These are the activations of a small neural network, seen along a few directions. Each row is one input.
In each table, some parts of the input vary, and every possible input appears once, in random order.
Descriptions start from the smaller parts, as in this example, which fits no table here: one of 5 places around a ring, together with either a single point or (one of 2 separate values, together with one of 4 places along a line) or one of 11 places along a line.
Shared parts are said once, and a part with two or three values counts as separate values.
In the rows, 128 means zero.

A family of inputs:
row 1: [ 83 150 124 156 161 122 210 158 102 111 194 177  88  83 135  76 100  81
 110  58]
row 2: [142 197  78 102 133 169 132  77 114 162  98 129 141  69 189 198 105 162
 242 188]
row 3: [221 171 149 164 124  58  51  90 106 115 149 157 152  90 105 223 135 192
 194 224]
row 4: [133  98 172 150  56  67  50 134 163 107 149  92 193 197  97 142 151 162
  84 192]
row 5: [109 167 101 127 125 120 151 155 108 114 173 110 121  97 130 113 100  70
  50  88]
row 6: [130  76 148 145 198 132 179 135 115 137  78 176  84 146 109 100 137 128
 131  63]
row 7: [112 155 131 129 125 132 173 158 113 113 185 147  79  75 133  84 110  68
  94  74]
row 8: [171 251  96 151 141  92 155 114  60 127 151 173 110  22 167 216  79  97
 147 129]
row 9: [159  92 124 116 159 131 123 131 122 138  55 107 118 160 102 138 138 118
  69  97]
row 10: [ 45 120  99  87  64 180 123 120 167 156  97  73 188 181 176 118 124 122
 134 152]
row 11: [128 101 144 127 107 110 122 134 123 146  32 108 150 188 131 160 132 108
  59 109]
row 12: [162  90 151 141 107  88  48 132 159  98 171  90 164 171  70 119 159 173
  95 179]
row 13: [166  79 182 142 108 102  69 137 162  97 184 126 120 151  74  89 170 172
 137 166]
row 14: [ 79 177 122 137  75 101 150 160 111 122 150 112 151 123 157 136  93  61
  40 101]
row 15: [ 50  95 103 104 157 203 185 124 156 142 144 137 123 142 157  57 132 144
 204 109]
row 16: [ 77 111  81  78 117 204 127 115 166 148 121  71 157 154 147  96 130 130
 144 140]
row 17: [ 78  97 107  77 120 213 143 123 165 142 134 105 115 135 156  65 144 130
 191 122]
row 18: [159  78 154 117 162 142 139 134 124 137  68 144  76 139 107 108 149 114
 116  76]
row 19: [222 179 120 141 177 102 126  91  73 150  33 168 103  80 146 240 117 146
 164 146]
row 20: [134  78 176 169 145  91 104 137 151  97 193 159 130 158  74  81 157 181
 156 147]
Q: What do these inputs look like to the network?
A: one of 4 separate values, together with either a single point or one of 4 places along a line
Q: Changing only the choice among 4 separate values turns row 12 into row 5. The same change can be made to row 20. Which row results?
A: row 1
Q: Which other rows does row 17 become when the choice among 4 separate values takes its other values? List them by row number.
A: row 7, row 13, row 18

A family of inputs:
row 21: [160 124 113 131 189 141 146  94 115 154  63 146 122 120 129 166 124 169
 179 146]
row 22: [188 112 136 125 159 118  95 125 113 120  95 134 106 131 104 151 151 138
 122 119]
row 23: [175 113 143 118 148 140 125 112 121 144  65 143  96 122 131 151 143 143
 162 130]
row 24: [131 119 159 158  93  80  95 133 148 109 156 117 170 166 112 137 139 166
 109 181]
row 25: [ 84 106  99  88 111 174 126 146 156 126 136  73 138 157 135  78 135 104
  87 107]
row 26: [153 214 121 158  95  65 118 125  94 122 142 129 157  91 154 208  93 125
 102 168]
row 27: [ 67 130 119 122  75 129 136 147 148 131 125  82 176 175 150 118 117 104
  57 136]
row 28: [172 190 102 126 132 116 112 121 100 118 155 125 121  74 136 173 114 121
 127 147]
row 29: [111  98 125 123 146 155 117 104 149 138 127 143 144 149 131 119 145 180
 220 157]
row 30: [139 195  83 128 154 139 153  92  98 149 118 147 136  67 168 189  95 145
 197 161]
row 31: [135  91 162 140 101 101  71 129 149 111 167 127 149 155  85 113 151 142
 132 149]
row 32: [ 41  88 124 115 136 165 201 173 142 125 154 120 102 149 136  29 118  72
  70  38]
row 33: [129 176 125 156 158 109 185 145  92 115 171 175  85  67 135 121  99  86
 107  80]
row 34: [ 99  75 167 150 149 122 149 160 136 103 179 169  93 146  99  47 151 122
 132  77]
row 35: [ 67 104 112  79  93 200 147 133 160 149 103  92 127 155 166  81 135 103
 138 106]
row 36: [175 140 149 162 126  65 113 126 112 126  88 129 144 142 117 185 123 150
  83 152]
row 37: [184 116 148 148 141  86 101 120 116 128 103 131 125 126  84 161 128 134
  92 134]
row 38: [144  90 144 120 123 129  75 132 150 105 164 121 130 155 101 100 167 156
 150 144]
row 39: [158 187 125 140 104  89  96 120  95 122 153 142 138  80 126 186 106 100
 122 140]
row 40: [149 101 153 157 189 108 182 149 106 119 116 174  70 120  96  97 129 111
  91  63]
row 41: [134  97 147 117 120 151 114 118 163 129 138 119 122 140 121  98 151 173
 177 167]
row 42: [ 55 116  81  92 133 203 170 115 154 159 101  96 154 154 162  97 116 127
 155 121]
row 43: [152 186 114 115 115 139 131 111 105 139 119 143 111  68 169 174 115 119
 179 146]
row 44: [ 71 102 122 103  83 149 113 143 149 132 136  93 155 164 124  94 127  82
  80 103]
Q: Changing only one part turns row 35 into row 41. The same change can be made to row 27. Which row results?
A: row 24
Q: What do these inputs look like to the network?
A: one of 4 places along a line, together with either a single point or one of 5 places along a line
Q: Which other rows does row 30 become when the place on the line of 5 takes its other values? List them by row number.
A: row 26, row 28, row 39, row 43
Q: Which other rows does row 25 become when the place on the line of 4 takes its other values? List them by row number.
A: row 22, row 28, row 38
Q: Which other rows does row 37 become when the place on the line of 5 takes its other values? List them by row number.
A: row 21, row 22, row 23, row 36
Q: Start at row 32 and move only the place on the line of 4, one step at a time. The first step leads to row 34. Which rows follow, in order?
A: row 40, row 33

A family of inputs:
row 45: [ 96  72 128 107 155 165 155 155 141 124 128 117  95 152 105  51 140  88
  80  57]
row 46: [ 48 102  99  86  91 184 142 151 164 134 140  67 148 168 140  62 124  80
  67  91]
row 47: [116 190 103 132 104 108 139 119  95 143 104 133 156 103 169 196  93  95
 115 132]
row 48: [191 168 122 119 129 129  88  91 114 137 113 142 121  81 138 192 132 158
 205 181]
row 49: [ 70  84 158 125  63 126 107 154 175 119 149  88 166 199 123  77 144 128
  84 136]
row 50: [ 99  57 154 113 114 163 119 122 179 137 109 114 138 187 125  78 163 175
 175 154]
row 51: [102 144 102 115 158 176 187 127 132 138 133 134 101 103 165  99 118 138
 170 115]
row 52: [145 172 100 122 153 144 145  91  97 159  66 157 130  96 171 198 110 141
 202 143]
row 53: [ 74 167 108 128 109 144 183 153 130 122 170 114 127 111 160  95 101  91
  84 106]
row 54: [164 117 122 135 149 116  75  91 134 131 121 133 161 138 105 169 143 189
 192 188]
row 55: [110 132 131 149 172 122 186 153 103 115 165 173  81  93 121  85 113  91
 112  59]
row 56: [ 86  83  97  73 139 220 158 129 171 149  94  77 115 159 148  64 144 138
 141 115]
row 57: [164 163 132 156 164  89 154 121  74 137  93 183 103  86 130 184 104 104
 130  97]
row 58: [146 144 129 145  99  82  75 127 133 113 151  96 181 149 109 165 127 155
  92 185]
row 59: [111  46 183 148 129 105 117 152 145 109 145 157 117 183  79  68 162 123
 110  90]
row 60: [173 190 126 128  80  93  87 124 114 118 143 105 141  91 144 187 118 124
 107 177]
row 61: [222 163 155 152 138  75 102 124  96 112 132 154  90  74 106 178 129 133
 121 140]
row 62: [186 109 154 169 159  62  84 122 109 106 148 160 135 132  65 157 140 152
 118 138]
Q: Changing only one part turns row 53 into row 55. The same change can be made to row 47. Which row results?
A: row 57
Q: What do these inputs look like to the network?
A: one of 3 separate values, together with one of 6 places around a ring
Q: Which other rows does row 49 become when the choice among 3 separate values takes its other values? List them by row number.
A: row 50, row 59
